A small network was shown many inputs. Here are its activations along a few directions, one row for each input.
Each table varies a few parts of the input and shows all the possible inputs, shuffled.
Descriptions start from the smaller parts, as in this example, which fits no table here: one of 5 places around a ring, together with either a single point or (one of 2 separate values, together with one of 4 places along a line) or one of 9 places around a ring.
Shared parts are said once, and a part with two or three values counts as separate values.
In the rows, zero is written as 128.

Other details of the inputs vary at random and push rows far along two fixed directions, the same in every table; ignore that.

Table:
row 1: [137 128 147 142 122 128 123 133 117 166 128 117 129]
row 2: [142 121 148 129 108 124 134 130 120 145 122 110 143]
row 3: [ 37 110 122  79 154  71  71  83 143  86  69 182 127]
row 4: [139 150  89 134 151 163 143 122 130  71 114 118 106]
row 5: [ 31 107 119  82 188  76  31 142 169  80  70 165 149]
row 6: [153 119 141 140 127 119 133 129 137 153 137 122 148]
row 7: [133 146  94 128 126 171 126 125 142  87 127 128  81]
row 8: [124 132 141 152 117 127 130 137 113 161 129 118 130]
row 9: [ 64 109 146  91 148  79  79 173 148 129 109 158 170]
row 10: [121 134 139 137 111 126 136 140 112 162 139 131 124]
row 11: [139 124 148 127 104 126 135 134 129 153 137 131 130]
row 12: [135 153  85 122 140 157 141 124 134  73 134 123  96]
row 13: [125 132 134 143 118 114 145 140 113 143 155 133 137]
row 14: [153 122 138 112 124 120 151 131 121 147 133 134 152]
row 15: [145 140  96 118 136 172 112 123 131  95 131 126  76]
row 16: [148 126 137 140 139 121 127 131 123 167 139 121 140]
row 17: [ 62 103 117  83 177  61  53  73 158  91  78 164 140]
row 18: [153 135  93 110 151 170 128 115 147  89 138 127  95]
row 19: [137 115 154 135 113 132 135 127 125 148 128 114 141]
row 20: [151 122 135 113 119 115 143 131 125 147 143 126 148]
row 21: [140 124 145 115 102 122 140 133 119 146 133 122 136]
row 22: [157 138  86 116 153 164 116 121 137  96 141 130  87]
row 23: [144 121 150 127 113 128 142 130 115 145 112 118 147]
row 24: [135 148  87 148 152 161 124 124 130  81 133 117  92]
row 25: [122 142 133 144 126 115 146 141 115 155 151 134 133]
row 26: [141 121 151 142 110 127 129 131 130 152 127 118 137]
row 27: [ 90  96 151 110 150  73  93  98 145 140 110 150 164]
row 28: [131 124 145 137 109 127 149 134 112 139 113 118 148]
row 29: [ 69 104 150 128 130  73  85 109 125 140 104 149 146]
row 30: [142 150  95 119 143 173 113 124 132 107 127 127  72]
row 31: [134 118 152 121 107 131 141 131 125 149 139 127 134]
row 32: [122 122 147 131 102 130 148 134 121 144 140 127 135]
row 33: [163 137  91 116 158 167 129 115 138  85 112 118 107]
row 34: [125 125 140 137 103 124 135 139 111 150 143 130 128]
row 35: [141 124 147 113 107 127 148 134 114 146 123 131 140]
row 36: [134 153  88 134 141 160 136 126 145  80 139 132  90]
row 37: [129 124 146 151 105 126 136 134 127 146 128 119 138]
row 38: [129 131 139 158 120 115 146 135 129 139 139 122 147]
row 39: [158 140  89 116 148 165 123 119 152  93 137 132  91]
row 40: [130 125 143 139 103 122 141 133 116 140 123 110 144]
row 41: [130 132 136 145 118 112 151 134 118 133 135 113 153]
row 42: [132 137 100 135 136 177 126 117 138  82 118 111  91]
row 43: [127 128 140 125  97 121 147 136 115 141 134 123 137]
row 44: [152 117 138 140 132 119 126 130 122 156 142 121 144]
row 45: [124 139 135 158 132 116 140 138 116 154 141 121 139]
row 46: [125 126 143 151 123 121 152 132 124 135 141 118 151]
row 47: [122 129 140 137 117 120 158 135 124 137 152 131 144]
row 48: [129 134 136 130 117 116 165 138 113 133 136 134 150]
row 49: [141 119 148 141 114 127 122 133 115 155 131 117 133]
row 50: [153 148  85 117 160 166 117 121 139 108 138 131  83]
Each input here is: one of 2 separate values, together with either a single point or (one of 4 places along a line, together with one of 6 places along a line).
Changing only the choice among 2 separate values turns row 24 into row 13. The same change can be made to row 1. Which row results? -> row 30
Changing only the choice among 2 separate values turns row 40 into row 43. The same change can be made to row 8. Which row results? -> row 10

Table:
row 51: [ 84 101 176 129 105  60 115 103 114 178 119 151 163]
row 52: [114 125 107 100 159 133  88 121 151  95 104 140 112]
row 53: [ 95 101 171 119 135  60  97 138 129 185 127 151 179]
row 54: [156 116 168 141 107 108 146 167 116 199 157 116 173]
row 55: [182 126 151 142 104 150 160 173 114 176 158 102 152]
row 56: [160 150 102 151 127 175 144 119 120 119 146 112  83]
row 57: [ 75 118 125 119 143  87  84  82 136 120 106 157 114]
row 58: [108 129 106 113 142 124 111  83 136  87 105 144 102]
row 59: [104 129 107 112 141 127 108  84 135  90 104 141  99]
row 60: [164 145 106 143 118 177 152 114 121 107 134 107  92]
row 61: [101 131 108 122 143 128  97  88 137  98 111 142  90]
row 62: [117 124 105  94 160 131  93 119 149  90 104 139 118]
row 63: [185 126 151 142 105 148 166 169 116 171 154  99 158]
row 64: [132 150 142 167 100 143 188 219 110 139 163 101 170]
row 65: [167 144 103 137 119 174 162 110 123 102 138 112  96]
row 66: [ 96  98 175 114 128  62  99 136 131 180 123 148 180]
row 67: [179 139 102 119 139 177 147 145 138 103 138 109 115]
row 68: [112 169  96 168 114 171 174 165 116  76 142 109 104]
row 69: [129 110 151 111 129  96 124 138 131 150 125 136 168]
row 70: [102 131 108 117 140 129 103  87 137  95 103 143  94]
Changing only one part turns row 61 into row 66. The same change can be made to row 68. Which row results? -> row 64
Describe the family of inputs behind these rows. -> one of 2 separate values, together with either a single point or one of 9 places along a line
Change only the choice among 2 separate values in row 69. List by row number the other rows that result. -> row 58

Table:
row 71: [133 130 128 141 129 147 125 145 137 127 137 118 122]
row 72: [105 140  96 111 156 145  92 127 140  87 103 140  92]
row 73: [103 127 107 107 138 132 100  85 134  83  91 137  95]
row 74: [ 99 107 179 125 106  73 121 151 121 187 134 147 175]
row 75: [141 115 183 150  93  89 157 151  93 221 158 124 176]
row 76: [ 57 104 160 121 143  60  79 118 135 148  98 155 162]
row 77: [132 147 102 130 142 143 145 138 129  97 128 122 123]
row 78: [138 147 104 124 129 163 147 148 125  92 120 119 114]
row 79: [ 97 137  96 112 167 129  88 121 138  92 111 146 100]
row 80: [184 148 123 167 116 172 165 168 112 147 161  92 124]
row 81: [187 114 126  93 148 145 122 131 138 134 116 115 146]
row 82: [173 139 128 155 108 158 181 164 121 130 161 100 143]
row 83: [107 105 165 138 119  75 112 120 127 178 137 143 161]
row 84: [188 139 134 143  87 173 184 138 111 146 155 105 116]
row 85: [184 137 134 161 102 180 163 152 121 154 162  94 115]
row 86: [139 139 112 127 130 156 121 129 124 123 122 125  97]
row 87: [118 134  94 122 153 136 108  81 137  79 104 136  93]
row 88: [110 106 175 129 105  61 142 106 118 183 138 146 175]
row 89: [104 111 173 138 117  62 124 126 112 200 135 143 174]
row 90: [133 114 185 137  79  93 176 172 107 190 150 125 195]
row 91: [136 135 120 130 135 141 129 148 129 131 148 128 120]
row 92: [100 129 106 123 157 136  84 100 143  96 100 136  94]
row 93: [103 127 108 117 147 132 103  80 139  84  94 137  99]
row 94: [130 130 126 124 114 143 143 148 131 108 128 117 133]
row 95: [108 145  88 121 169 137  95 120 143  87 115 138  96]
row 96: [188 144 130 146  91 174 185 138 101 146 145 100 115]
row 97: [ 95 106 182 132 104  71 117 150 112 188 122 133 179]
row 98: [143 139 109 125 131 147 141 105 118 111 127 127 103]
row 99: [ 63 100 161 110 129  60  75 105 127 156  95 156 151]
row 100: [100 136  96 115 167 125  89 117 153  90 121 147 102]
row 101: [ 67 101 153 107 141  57  81 102 135 156 118 170 150]
row 102: [129 134 114 131 131 154 140 139 141  91 127 118 123]
row 103: [151 129 127 127 105 153 145 115 125 119 130 115 110]
row 104: [137 143 106 137 134 166 145 142 131  88 120 109 117]
row 105: [107 135  97 113 155 122 108  79 137  87 105 145  99]
row 106: [185 135 132 156  99 158 178 127 115 144 160 102 125]
row 107: [104 132 101 111 149 145  86 126 150  83 111 134  94]
row 108: [105 132  97 115 162 126  88  99 150  98 121 148  94]
row 109: [129 113 189 144  77  91 172 170  98 191 139 112 199]
row 110: [111 132 100 108 148 144  90 109 146  95 112 145  85]
row 111: [132 139 105 120 137 148 143 142 133  95 138 128 121]
row 112: [188 109 127  89 146 145 122 132 148 132 126 119 145]
row 113: [190 140 129 145  98 168 186 135 109 147 166 105 118]
row 114: [ 58 106 151 117 142  48 100 115 132 129 100 159 178]
row 115: [140 127 129 130 115 147 121 132 129 134 134 118 111]
row 116: [134 138 117 130 131 133 151 142 134 112 142 125 136]
row 117: [ 56 108 150 104 142  50 103 119 127 133 103 165 174]
row 118: [139 137 108 140 143 149 119 139 140 110 141 122 111]
row 119: [149 133 114 135 122 163 142 105 135 103 129 116 100]
row 120: [190 144 124 167 111 173 164 150 109 155 160  93 116]
Changing only one part turns row 99 into row 115. The same change can be made to row 81. Which row results? -> row 112
Changing only one part turns row 118 into row 80. The same change can be made to row 111. Which row results? -> row 117
Describe the family of inputs behind these rows. -> one of 2 separate values, together with either a single point or (one of 4 places along a line, together with one of 6 places around a ring)
Start at row 80 and move only the place on the ring of 6, one step at a time. The first step leads to row 95. Which rows follow, in order? -> row 79, row 72, row 97, row 76
Start at row 105 and move only the place on the line of 4, one step at a time. The first step leads to row 89. Which rows follow, in order? -> row 95, row 77
Change only the choice among 2 separate values in row 119. List by row number the other rows that result. -> row 93

Table:
row 121: [119 108 171 120 103  89 127 145 130 177 120 122 183]
row 122: [103 128  99 121 160 109  82 114 152 107 114 147 118]
row 123: [132 127 100  96 160 170  91 125 157  74 109 124 101]
row 124: [139 103 137 119 130 112  98  41 129 144 103 135  98]
row 125: [177 155 116 173 110 165 166 152 116 129 163 104 114]
row 126: [115 118 162 148 126  82 132 140 113 186 132 145 173]
row 127: [146 139 116 152 128 134 139 142 105 137 144 114 130]
row 128: [150  96 181 121  96  86 134  58 112 198 122 131 154]
row 129: [156 131 137 158 122 129 156 147 102 152 143  97 148]
row 130: [110 139  81 118 148 152 137 105 145  51 123 141  96]
row 131: [109 125 180 149  97  65 154 145 109 196 162 140 174]
row 132: [ 82 121 147 131 117  88  94 122 129 131 109 150 135]
row 133: [130  90 196 133 104  88 124 159 120 202 138 121 187]
row 134: [145 141 146 136 109 146 157 162 110 171 144 124 128]
row 135: [168 154 116 143 108 186 159 146 127  99 133  94 107]
row 136: [169 115 165 131  88 114 150  77 102 209 155 130 117]
row 137: [164 141 120 142  87 184 192 154 115 111 151 105 116]
row 138: [ 57 100 154 111 139  60  76 110 121 135  83 145 155]
row 139: [140 128 101 126 162 149  97 131 145 105 139 134 109]
row 140: [ 86 115 144 108 130  92 103 119 119 127  96 132 155]
row 141: [104 143  81 145 152 155 112 104 141  70 125 136  84]
row 142: [115 107 131  85 138 119 104 134 144 109 117 149 138]
row 143: [207 134 111 144 107 184 142  73 113 145 143 110  69]
row 144: [139 125 164 130  81 111 169 155 112 151 140 125 161]
row 145: [141 136 125 143 112 147 132 150 102 137 131 111 122]
row 146: [134 138  76  99 160 144 117 120 157  67 118 138 105]
row 147: [179 144 116 128  99 176 179 164 100 118 143  98 123]
row 148: [141 118 147 136 112 125 126 151 131 157 124 108 144]
row 149: [176 150 117 136 103 178 157 170 125 149 160 102 104]
row 150: [130 144  99 119 139 135 140 121 140  73 128 137 112]
row 151: [177 153 106 143 143 181 166 143 127 115 135 103 121]
row 152: [ 86 139  99 112 162 107  98 111 126 102 122 148 107]
row 153: [ 96 135 113 120 154 110 106 101 148  81 107 139 126]
row 154: [162 134 137 132 120 132 179 153 115 148 143 128 157]
row 155: [137 130 138 137 127 115 149 135 109 142 133 110 162]
row 156: [ 82 123 110 140 154 116 107  97 144  86 110 137 113]
row 157: [123 100 132  85 128  92 103  35 132 127 100 163 110]
row 158: [102 134  95 135 141 167 110 109 143  65 104 120  80]
row 159: [ 91 117 150 108 139 100 107 121 133 135  89 144 155]
row 160: [ 81 140 115 111 135 118  95 116 140  96 114 151  93]
row 161: [ 95 113 139 106 155  87  93 127 142 146 142 158 142]
row 162: [ 61 102 160 112 147  67  79 112 135 144  77 158 155]
row 163: [107 150  85 107 149 158 101 124 125  82 116 131  74]
row 164: [162 119 133 140 143 143 130 147 135 139 148 110 137]
row 165: [181 143 102 116 110 182 160 161 134 107 138 106 111]
row 166: [143 127 106 112 165 151 110 125 152  94 130 123 124]
row 167: [120 103 190 120  99  87 129 164 116 210 158 138 175]
row 168: [139 124 140 137 106 125 122 154 127 162 133 122 140]
row 169: [ 95 131 113 134 156 107  97 104 146  86 107 137 114]
row 170: [110 114 171 139 109  93 125 148 110 188 119 142 166]
row 171: [ 67 133 112 117 133 127 104 109 138  96 118 151  92]
row 172: [ 72 136 104 126 150 115 111 101 141  95 130 155 101]
row 173: [165 121 126 114 134 140 150 150 134 126 155 127 146]
row 174: [155 140 131 140 117 127 153 157 126 170 167 119 137]
row 175: [148 124 159 158 125 114 157 149 114 177 135 116 164]
row 176: [188 133 126 144 113 188 141 171 122 144 159 102 114]
row 177: [115 154  83 117 173 152 112 118 141  91 122 147  83]
row 178: [139 127 132 124 120 109 161 142 105 135 140 125 159]
row 179: [155 146 112 149 106 195 168 139 125  99 136  93 105]
row 180: [106 136 104 143 124 160 117 121 132  91 121 129  90]
row 181: [ 84 115 153 130 123  88  99 119 134 126 101 137 139]
row 182: [101 111 135 126 149  80  96 119 147 139 112 136 153]
row 183: [101 115 135 112 147  83 104 117 149 133 112 138 164]
row 184: [134 135 127 153 119 145 165 126 126 119 143 110 139]
row 185: [175 148 108 121 119 188 170 157 121 107 128 115 110]
Describe the family of inputs behind these rows. -> one of 5 places along a line, together with either a single point or (one of 2 separate values, together with one of 6 places along a line)
Changing only the place on the line of 5 turns row 184 into row 172. The same change can be made to row 153. Which row results? -> row 131
Changing only the place on the line of 5 turns row 154 into row 126. The same change can be made to row 130. Which row results? -> row 141
Change only the place on the line of 6 in row 144. List by row number the other rows that result. -> row 137, row 142, row 147, row 165, row 185
Change only the place on the line of 5 in row 167. List by row number the other rows that result. -> row 123, row 133, row 142, row 176
Change only the choice among 2 separate values in row 135. List by row number the other rows that result. -> row 153
Change only the choice among 2 separate values in row 160. List by row number the other rows that result. -> row 131

Table:
row 186: [ 86 114 110  91 160 111  63  89 155  84  82 151 107]
row 187: [182 152  76 125 142 219 127 132 136  79 133 100  59]
row 188: [138 117 180 163  92  89 168 143  98 205 159 120 178]
row 189: [ 37 107 125  94 153  69  55  71 150  88  70 170 120]
row 190: [209 154  87 143 131 209 168 144 131 107 163  95  90]
row 191: [142 176  64 146 149 213 155 199 139  43 141  98  92]
row 192: [ 94 123 122 109 137 107 115  94 133 102 102 144 125]
row 193: [206 160  91 149 131 212 155 149 128 118 162  92  78]
row 194: [ 89 130 121 126 145 105  97 102 136 118 118 148 110]
row 195: [121 122 176 146 105  95 163 225 116 181 155 116 214]
row 196: [ 55 105 144 101 139  69  87  84 139 112  85 166 140]
row 197: [149 141  85 123 164 167 110 114 143  88 127 124  87]
row 198: [101 100 202 142  80  60 141 135  98 215 138 135 188]
row 199: [149 145 110 148 119 169 138 131 120 123 137 114  92]
row 200: [246 137 163 167  64 193 227 186  93 197 183  69 153]
row 201: [103 101 194 145  92  47 154 128 107 209 149 143 200]
row 202: [ 91 118 101  87 172 101  76  85 154  78  94 162 114]
row 203: [170 136 111 118 129 165 147 127 129 113 129 110 116]
row 204: [ 76 125 100 100 162  98  88  78 146  72  95 163 108]
row 205: [116  96 199 137  95  60 126 143 108 229 138 139 192]
Describe the family of inputs behind these rows. -> one of 2 separate values, together with either a single point or one of 9 places around a ring
Changing only the choice among 2 separate values turns row 191 into row 195. The same change can be made to row 201. Which row results? -> row 190
Change only the choice among 2 separate values in row 192. List by row number the other rows that result. -> row 203
